Here are a small network's activations along a few directions, averaged over the inputs that share one value of a field.
Values that are neighbours, or in one group, have similar rows; names and order tell nothing.
Random noise pushes rows far along 2 fixed directions. That doesn't count. These rows show it; they differ only by the noise:
[ 167  460  206 -289   36  -35  210  -59 -179  -43 -144   40   73  -99
  362  -91]
[  87  440  145 -330  138  -13  258  -76 -120  -90 -153   45  131 -106
  375  -94]
[-150  105   47 -288  -27   61  135   72  -44 -197 -198   63  148  -94
  128    9]
[-267  -34   -9 -282  -64   97  100  126    4 -254 -219   71  171  -91
   33   49]


S, 13 values:
s2: [-903 -308 -374 -191  963 -111  105   41  877 -578  208 -124  237  -94
   19 -206]
s11: [-204    1  -94  -23  -21   59  -62 -149  156  410 -290  122  260  270
 -137   35]
s3: [  40 -280 -386  302 -488  -56 -468  370  102  101  -34   62 -107  267
   82  318]
s5: [  36  811  -58 -211  349  -92  473 -102 -101   20  398    6  143 -135
  470 -124]
s1: [-537 -890 -374  386  146  142 -286  449  303 -559   58  -14   82  -81
 -756  471]
s13: [-494 -276 -282 -272  226   41  289  168  184 -327 -244   75  318 -114
  -14   35]
s4: [-259  -39   75  110  114 -105  -79 -154  312   69   20 -260   45   52
 -252 -222]
s7: [  38 -193  -78 -278  603  214  136 -213  428  174 -115   93  260  224
  255  -65]
s12: [ 543  309  466  310  136   91   27 -449 -310   19  214 -175 -355  -29
  -15   26]
s6: [  11   61  146    7  235   95  -52 -497  112   17  -13 -104  179  -73
 -346 -240]
s9: [ 543  107   64   25 -140   35  207   22 -425  182  361  -31 -100 -117
  266   75]
s8: [ 278 -227 -315  207   31  -12 -119   64  -66  329   63  160 -341  215
   17   38]
s10: [ 118  467 -133 -114  233 -177  405 -356 -246   69   21   32  -37 -166
  439 -333]
The values of S form 3 separate groups.
Q: Which other values are in the same group as s1? Give them in the order they are listed.
A: s2, s4, s12, s6
Q: Which other values are in the same group as s8? Give them in the order they are listed.
A: s11, s3, s7

W, 10 values:
w9: [ 422  264   71  158  229   -4  -31 -435 -235  199 -140   -6 -214   82
   82 -164]
w8: [-225   31 -211  -61  454  -46   32   81  523   10  104  117  178  129
  314  109]
w2: [ 501  426   93 -344  -56 -122  392 -201 -342  331  -68    4  -33  160
  542 -277]
w6: [  57  -71  202  272 -161  -32 -301 -348 -113 -162  -41 -158  -80  -12
 -415 -142]
w10: [ -51 -450   -4  -25 -888   34  -95  375 -395  -95  206  107 -210 -152
 -266  302]
w5: [ 820  739  480  351  -88 -183 -298 -160 -221  538  293 -135 -336   46
  241  -20]
w4: [  41   89  167  217  502 -178   56 -256  139 -259  255 -189  -73  -80
  -33 -192]
w7: [ -33  271 -306 -197  229   29  203  111  -63   32   59   89   70 -131
  342  -10]
w3: [  12  359  335 -165 -358 -226  244  200 -246   -5 -201   -3   83 -167
  224 -237]
w1: [ 129  -78   94  -42  -19  233  -82  154  129  264 -197   53   58  130
  -97  215]
A value of W combines one of 2 hidden first parts with one of 5 second parts; all combinations occur once.
Q: w8 and w4 share the first part; w8 and w1 share the second. Which value has the first part of w1 and the second part of w4?
A: w6
Q: w2 and w3 share the first part; w2 and w7 share the second. Which value has the first part of w7 and the second part of w3?
A: w10
